A small network was shown many inputs. Here are its activations along a few directions, one row for each input.
In each table, some parts of the input vary, and every possible input appears once, in random order.
A made-up example of a description, with smaller parts first: one of 6 places along a line, together with either a single point or one of 11 places around a ring or (one of 3 separate values, together with one of 8 places around a ring).
Shared parts are said once, and a part with two or three values counts as separate values.

Other details of the inputs shift rows strongly along two fixed directions, in all tables alike. That doesn't count.

A family of inputs:
x1: [  10  -19   -8    2   47   -5  -11   19 -105  -22  -33   45   18  -15]
x2: [ 14 -49 -41  23   9  19  13  53  28  10 -15 -10 -13  -2]
x3: [  6 -30 -25  23 -16   9  16  39  62  21 -13 -20 -15  -6]
x4: [ 22 -48 -29  13  10  14   8  55  21  19  -9 -15 -19 -18]
x5: [  14  -17   11    8   60  -14  -24   20 -112  -30   -9   26   52   23]
x6: [  2  81  43 -20  -9 -36   5 -70 -45 -63  36 -16  34   8]
x7: [ -4  20  26 -24 -64 -16  21 -50  77  16   5 -41  18 -16]
x8: [ 15 -53 -24  17  10  25   0  44  17  21  -3 -14 -29  -7]
x9: [-36  -5  -5  31  -8  25  18  36  42  26 -43  19 -27 -18]
x10: [-44  46  43  -3 -66 -13  26 -44  47  22 -23  -4  -2 -33]
x11: [ 39 -30 -45   0  51 -12 -18  11 -89 -25  16  26   7  28]
x12: [ 13 -31 -12   2  -3  19  10  36  66  29 -10 -22 -14 -17]
x13: [-15 -10 -18   3  34  41  15  47  15  19 -37  15 -40 -24]
x14: [-23  -7 -28  21  19  28  22  45  11   9 -40  18 -40 -13]
x15: [ 40 -25 -19 -14  19 -20  -4  -7 -61 -22   7  -2   4  -1]
x16: [  7 -46 -34  27  19  17 -14  45  28  16  -1  -3 -36  10]
x17: [ 31 -30 -39 -18  40  -7 -25  19 -99 -22  31  33  16  13]
x18: [  8  48   6 -34 -42 -58  -9 -77 -42 -31  41  13  46  24]
x19: [ 22 -18 -31  -1  23 -12 -11 -10 -59 -17  20  15  11  27]
x20: [ 14  46  18 -54 -29 -49 -15 -80 -39 -22  44   9  47  12]
x21: [ 23  11 -19  15  73   6  -7  28 -82 -71  14  20   9  26]
x22: [-22  34  28 -12 -76 -22  -4 -37  63  33  39 -16   7  -3]
x23: [-20  15  10  22   6  34  13  43  44   5   1 -12 -41 -12]
x24: [-18 -26   4  23  28  38  -7  54  19  32 -44  27 -11 -24]
x25: [ 52 -44 -34 -23  59   0 -11   5 -84 -33   2  12  10   8]
x26: [-27  -8  29  25   7  33 -12  41  47  42 -34   4   4  -4]
x27: [-11  73  18 -34 -26 -43  28 -80 -50 -58  -1   5  14   7]
x28: [-15  21  31 -20 -55 -11  -3 -61  75  21  20 -36  -1  -3]
x29: [ 17 -47 -33  28  14  18   1  48  28  14 -10  -6 -29   6]
x30: [ 30  11  -7  -6  86  16 -14  24 -79 -63  17  16  11  14]
x31: [-16 -28  23  31  41  33 -20  61  19  27 -21   7  19  14]
x32: [-35  63  40 -24 -45   2  28 -45  63   3  -5 -19 -18 -16]
x33: [ -8  70  27 -43 -26 -41  25 -78 -58 -49   5  -1  10  -8]
x34: [ -4   2  -4  12  46  48   4  57  25  -4  -5   2 -37  -5]
x35: [-46  47  54  21 -63 -17   4 -38  55  22 -24 -10  31   6]
x36: [ 12 -51 -34  27  11  24   2  45  26  12 -10  -7 -26   8]
x37: [  1  12 -16 -18  27  -6  16  -4 -75 -25 -24  23 -11 -19]
x38: [  4  45   5 -33 -44 -52  -7 -80 -44 -32  41  11  48  26]
x39: [-28  -6   7  11   3  35  13  33  46  34 -40  16 -25 -30]
x40: [ 57 -40 -33 -23  61  -7 -13   8 -82 -31   1  13   7   6]
x41: [-10 -34 -20  27 -10  19  -7  25  58  24   2 -15 -32   9]
x42: [-16  28  31 -17 -56  -7   0 -57  72  34  29 -28   7   4]
x43: [ 17  38  19 -36 -34 -56  -5 -88 -51 -19  40  -8  33  10]
x44: [-20  25  29  -5 -69 -15   4 -52  60  34  33 -31   2   0]
x45: [-30  -9  27  35  -7  24  -9  43  33  42 -31   0  -1  -8]
x46: [-24  16  -1  33   7  33  15  44  53  -3  -6  -5 -38   3]
x47: [ 34 -23 -18 -24  39 -12 -22 -13 -50 -20  13   5   2   7]
x48: [ 10  43  17 -54 -31 -42 -14 -83 -40 -23  45   8  50  14]
x49: [  2 -24  -6   9   4  28 -12  28  60  47  14 -10 -25   2]
x50: [-25 -25  -8  41  16  25  -1  53  10  21 -47  31 -11 -12]
x51: [ 43 -39 -34 -14  51 -17 -24   6 -95 -31  13  12  -3   7]
x52: [ -8  18  23 -13 -76 -24  25 -45  66  16   8 -44  13 -19]
x53: [-34  -9  27  48   1  15 -10  42  42  25 -21   0  21  23]
x54: [-19  18  29  -9 -69 -19   0 -56  64  21  23 -39  -6  -7]
Description of these inputs: one of 3 separate values, together with either one of 8 places along a line or (one of 2 separate values, together with one of 5 places along a line).
Question: Changing only the choice among 3 separate values turns x6 into x30. The same change can be made to x22. Which row results?
Answer: x20
Question: Changing only the choice among 3 separate values turns x31 into x53. The same change can be made to x40. Which row results?
Answer: x29
Question: Change only the choice among 3 separate values in x16. List by row number the other rows that result.
Answer: x47, x51
Question: Change only the choice among 2 separate values in x44. List by row number the other rows that result.
Answer: x43
Question: A walk changes only the place on the line of 5. It starts at x2 and steps to x36. List the rest of the walk in order.
Answer: x41, x19, x38

A family of inputs:
x55: [  14   33    0  -32   26  -39   -5  -47 -113  -57    9   25   31   10]
x56: [ 29   4  -3 -19  20 -28 -15 -30 -64 -35  24   3  41  22]
x57: [-11   8  14  -8 -55  -2   0 -23  69  33  25 -23  -9  -4]
x58: [ -5  28  27  -9   8 -15 -10 -23 -39 -16  -6  16  27   5]
x59: [  7 -13 -21   0   8   2  -8  12  -2   1  15   0 -11  10]
x60: [-31  40  24   9 -58   2  25 -29  85  12  -3 -31 -21 -14]
x61: [-44  30  46  13 -55  -4   5 -24  79  37  -8 -17   8  -9]
x62: [ 31   1  -4 -22  17 -37 -19 -36 -77 -34  18  11  38  23]
x63: [ 16 -32 -37  16  60  25   1  53 -50 -25 -11  20 -18  10]
x64: [-22  21  17  -1 -13   9   3   0  13   7 -10  11  -3  -9]
x65: [ 29   2 -16 -31  12 -28 -15 -37 -69 -30  34   6  15  13]
x66: [  8  12  -1 -17  18 -13  12 -17 -48 -27 -11  12   1  -9]
x67: [-15  29  20  -6 -14  -5   5 -22  -3   6 -12  12  11  -8]
x68: [-14 -11 -14  20  29  48   7  58  34  15 -21   7 -46 -20]
x69: [-12  24  10  -5   2   0  10  -7   2  -9   0   0  -6  -1]
x70: [ 34 -17 -31 -11  40 -20  -8  -1 -97 -32   0  28  20  11]
x71: [ -4 -33  -7  18  -4  14 -13  29  45  33   0  -6  -5   5]
x72: [-47 -28  13  52  -6  63  -6  81 118  75 -33  -1 -38 -16]
x73: [  9 -11 -13   3   3   3  12   9   7  -3  -5  -2 -16  -9]
x74: [  0  13  27 -11 -42 -20 -12 -42  34  17  28 -22  17   9]
x75: [-19  26  17   4 -44  -1  16 -19  72  13  12 -23 -12  -2]
x76: [  1  21  25 -23 -56 -19  10 -53  55  11  18 -39   4  -9]
x77: [ -4   3  -4   5  -2  -4   4   2 -19 -12  -6   9   2   3]
x78: [  7 -10  -1  15  16   5  -8  20  -1  -2   8  -2  13  10]
x79: [-23  -8   8  14  -8  14   4  22  29  29 -21   2  -6 -13]
x80: [ 16 -60 -49  24  53  48  -6  87  18  16   1   6 -44   7]
x81: [  47    5  -20  -47   31  -37   -9  -52 -110  -58   36   12   28   18]
x82: [  3 -18 -15   6  -8   5  -3  13  24  24   2  -4  -9   4]
x83: [ 21 -70 -34  29  54  50 -25  90  16  30  11   0 -23  10]
x84: [-28  35  38  -2 -36   8  17 -15  65  15 -20 -19  -7 -20]
x85: [-26  67  43 -23 -40 -19  16 -64  19 -15   5  -6  13  -5]
x86: [ -8   0   6   6   7  14  11  21  21   5 -21  -9 -14 -13]
x87: [-29  27  37  21 -41   2   7 -12  67  16   1 -24  12   5]
x88: [  2  -7 -16   8   8   2  -4  16  -5  -4   8   5 -11   5]
x89: [ 21 -73 -48  22  43  45 -17  83  10  40   0   9 -37   1]
x90: [-9  6 16 11 26 18 -8 23 -8 -1 -8 11 12  3]
x91: [-12 -52 -16  46  13  41 -11  80  67  49 -16   0 -26  -3]
x92: [ 37 -31 -32 -13  41  -3  -3  17 -51 -25  -2   2   2   4]
x93: [-38  22  33  14 -67  -6  15 -26  78  32 -15 -22   5 -11]
x94: [ 15 -20 -11  14  41   0 -14  23 -62 -22 -10  20  14  17]
x95: [-12  43  18  -9 -53 -18  20 -50  52  -3  13 -26  -7 -11]
x96: [ 44 -23 -37 -25  44 -18  -1  -8 -89 -42   5  16   5   6]
x97: [ 34 -42 -54   1  57  20  -5  45 -43 -19   4  11 -28   2]
x98: [ 13 -77 -47  27  42  40 -14  86  11  34 -16  10 -27  -1]
x99: [-11  67  41 -37 -38 -37  20 -87 -20 -30  -3  -1  24 -14]
x100: [ -3 -17  -1  23  42  27  -9  51  -9   5  -8   9   0   5]
x101: [  9  18  15 -12  22 -26 -11 -26 -76 -31   0  19  34  12]
x102: [-12  11  19   5 -18 -18  -2 -25  -6  -6  -8   1  25   7]
x103: [-21  33  24  -1 -48 -13  25 -39  46   1  -9 -21  -6 -11]
x104: [ -6   5   0   3 -23  -5   3  -2  19   6   6  -2  -2  -1]
x105: [-35  34  39  -6 -46  -8   8 -34  40  21 -17  -4  14 -16]
x106: [  5  -9  -5   7  12   6  11  16  -6 -13 -21  -7  -6  -4]
x107: [  39   -4   -6  -39   18  -47  -24  -58 -104  -39   27   14   51   17]
x108: [-31  66  42 -19 -45 -22   8 -62  15  -8   6  -3  15  -5]
x109: [  5 -23 -12   7   2  -2  -2  13  -8   8  -9   6   6  -3]
x110: [ 22 -16 -15 -19   1  -5   2 -13  -9  -3  15  -8 -11  -5]
x111: [ 31 -14 -12 -32   6 -32 -13 -40 -71 -18  17   7  31   5]
x112: [-24  54  31  -9 -54 -31  12 -64  16 -14  10 -14  16   4]
x113: [  5  40  16 -34 -52 -29  10 -77  25  -9  34 -29   2  -7]
x114: [ -4 -21 -15  16  30  22  -1  44 -15  15 -19  18 -14  -3]
x115: [ -6 -18 -14  13  29  23  -2  48 -14   7 -13  19 -17  -4]
x116: [ -2  -8  -9  14   5   5   4  14 -12   3 -15   9  -2   3]
x117: [ 24 -25 -16   8  40  -5 -18  23 -57 -17   1  18  14  15]
x118: [-13  24   5  -2  -6   6  15  -6  18  -4  -5  -6 -20 -14]
x119: [ -2 -23 -16  11 -10  17  -3  32  44  26   7  -5 -21   1]
x120: [  5 -37 -20  23  18  30   7  61  40  18 -17 -11 -30 -11]
Question: What is each input in this table made of?
Answer: one of 6 places along a line, together with one of 11 places along a line
Question: Changing only the place on the line of 6 turns x105 into x109. The same change can be made to x67. Which row results?
Answer: x70
Question: Changing only the place on the line of 6 turns x85 into x81. The same change can be made to x90. Which row results?
Answer: x83
Question: Change only the place on the line of 11 in x56. List by row number the other rows that result.
Answer: x59, x62, x71, x80, x82, x92, x96, x97, x98, x119
Question: Change only the place on the line of 11 in x87. List by row number the other rows that result.
Answer: x60, x63, x77, x93, x94, x102, x103, x106, x112, x116

A family of inputs:
x121: [-24  23  20   1 -19  12   6  -1  47  19  -2  -6 -11 -10]
x122: [-10  -1   4  12  14   8   1  17 -18   0 -16  12  -5  -5]
x123: [ 15 -21 -26   7   8  18   3  26  30   2  19 -19 -38  -1]
x124: [  7  -7   1 -14 -33 -20  -5 -30  18  16  12 -10  12  -2]
x125: [ 35 -30 -30  -4  40  -7 -27  12 -62 -22  34  10  13  29]
x126: [ 14 -34 -26   2   1  14   4  23  25  17   2 -12 -24  -7]
x127: [ -9   7   6  -1 -52   2  13 -17  88  27  17 -38 -27  -8]
x128: [  0 -14 -21  16  32  20   2  43 -20  -5 -17  20 -12  -2]
x129: [ 12 -23 -10  11  46   6  -9  25 -53 -16 -18  15   6   6]
x130: [ 20 -18 -11 -12  -4 -18 -16 -16 -23   3  19   1  19  10]
x131: [-17  17  23   3 -19  11   5   0  50  17  -1 -12  -4  -8]
x132: [ -1  28  16  -9 -12 -25   7 -39 -16 -23  -4  -2  27   7]
x133: [-23  13  27  16 -24   5   5   0  43  19 -13 -12  -1  -8]
x134: [ 20 -10 -16 -11  54   5  -9  19 -74 -28  -3  25   9   2]
x135: [ 25 -16 -15 -10  57   2 -12  14 -71 -29  -5  20  12   8]
x136: [ -7  -3   5  11  14   7   0  19 -16  -1 -16   8   0  -3]
x137: [ -6  35  18 -17  -4 -29   3 -48 -61 -29  -8  16  20   0]
x138: [  -4   51   39  -31  -78  -55   -3 -101   24   -3   43  -28   43   16]
x139: [  2 -45 -22  14  -9  25   1  40  62  42  -3 -15 -31 -10]
x140: [ -7  54  18 -27 -23 -41  12 -70 -50 -39  -1  13  30   3]
x141: [-24 -10  -3  20   8  42   2  49  52  33 -15   6 -39 -12]
x142: [ -7 -13  -7  21  12  21   4  40  20   7 -16   4  -9  -3]
x143: [-11  19   8   2 -10  -4  10  -4   6  -6  -8   2   8  -2]
Question: What is each input in this table made of?
Answer: either one of 8 places along a line or (one of 3 separate values, together with one of 5 places along a line)

A family of inputs:
x144: [ 17   8   0 -32  -6 -32  -8 -46 -56 -16  13  12  29   2]
x145: [ -4 -10  -2  -2 -21   3   5  -1  32  22  -4  -8 -13 -11]
x146: [ -4 -10  -4   3 -21   1   9  -1  32  17  -9 -12 -11 -10]
x147: [ 34 -66 -55  24  83  33 -13  87 -55 -13 -11  21 -21  10]
x148: [ 18   8   0 -28  -5 -34  -3 -45 -55 -23   8   7  29   4]
x149: [ -7 -11   5   2 -19   4  -9   3  33  32   6  -3  -1  -2]
x150: [-32  21  22  18  -8  13   7  12  27  12 -23   7  -4  -7]
x151: [ 30 -78 -49  19  79  33 -33  86 -60  12  -4  33 -10  11]
x152: [ 18  21   6 -22   5 -27 -10 -42 -50 -33  27   3  27  16]
x153: [ -5   4   3   8 -11   7   3   5  39   7   9 -15 -11   2]
x154: [ -5   4  -3  -8 -13  12   4  -1  34  15  12  -9 -25  -9]
x155: [ 19  22  -2 -30   3 -26   0 -44 -51 -36  20   4  17   6]
x156: [ -3   4  -4   0 -13   7  12   1  36   4   3 -15 -23  -8]
x157: [ 19  22  -2 -26   3 -29   4 -43 -50 -41  15   0  18   6]
x158: [ -5  -1   7  16 -14   4   0   8  38   8   6 -17  -2   7]
x159: [  7 -46 -27  33  95  45 -17  96 -67  -9 -33  42 -11   4]
x160: [-34  20  26  22  -7  13   2  14  27  13 -19   6   1  -2]
x161: [ 18  11   6 -13  -1 -35  -5 -41 -52 -32  12   0  37  15]
x162: [ -3   4  -4  -4 -13  10   8   0  36   9   8 -12 -25  -8]
x163: [-31  22  28  16  -4  15   7  12  28  12 -23   4  -2  -9]
x164: [ -6 -12   7  15 -19   1  -5   5  35  21   0 -12   7   5]
x165: [-29  23  21   9  -7  16  16   8  26   8 -29   4 -15 -19]
x166: [ -3   1  -4   4 -17   4  14   1  34   4  -3 -17 -19  -8]
x167: [ -7 -12   8  10 -18   2 -10   5  35  26   5  -8   5   5]
x168: [ 18   8   4 -25  -4 -34  -8 -45 -55 -21  10   7  34   9]
x169: [ -8  40  17 -16   7 -23   9 -36 -63 -37 -16  22  25  -2]
x170: [ -6   2   6  12 -11   7  -2   7  39   8  12 -16  -6   7]
x171: [ -5 -11   3  10 -19   1   0   3  35  20  -3 -11   2   0]
x172: [ -8   2   8   4 -10  12 -10   6  37  19  22  -9  -8   7]
x173: [ -3  -6  -1   8 -18   2   9   3  36  11  -4 -14  -6  -4]
x174: [ -4  -6   3  12 -17   2   4   5  36  13  -1 -14  -2   1]
x175: [ -6   4   0  -4 -12  12   0   2  36  16  16  -8 -17  -3]
x176: [  9 -44 -35  25  93  46  -7  94 -67 -12 -39  43 -21  -6]
x177: [ 19  22   2 -26   5 -27  -5 -43 -51 -34  23   3  22  11]
x178: [ -7   3   4  -1 -10  12  -5   4  37  18  18  -9 -13   2]
x179: [ -6 -10  -2  -5 -21   4   0  -2  30  29   0  -4 -14 -12]
x180: [ -3   1  -1   8 -16   4  10   5  36   5   0 -16 -11  -3]
x181: [ -3  -5  -4   5 -19   2  13   0  33  10  -7 -14 -15  -9]
x182: [ -7  40  14 -19   6 -23  13 -39 -64 -38 -19  21  17  -8]
x183: [ 19   8  -2 -23  -5 -35   1 -45 -54 -28   3   4  31   4]
Question: What is each input in this table made of?
Answer: one of 4 places along a line, together with either one of 2 separate values or one of 8 places along a line
Question: Changing only the place on the line of 4 turns x172 into x178. The same change can be made to x161. Which row results?
Answer: x174
Question: Changing only the place on the line of 4 turns x156 into x157. The same change can be made to x179. Which row results?
Answer: x144
Question: A walk changes only the place on the line of 4. It starts at x166 and steps to x180. List the rest of the walk in order.
Answer: x147, x158
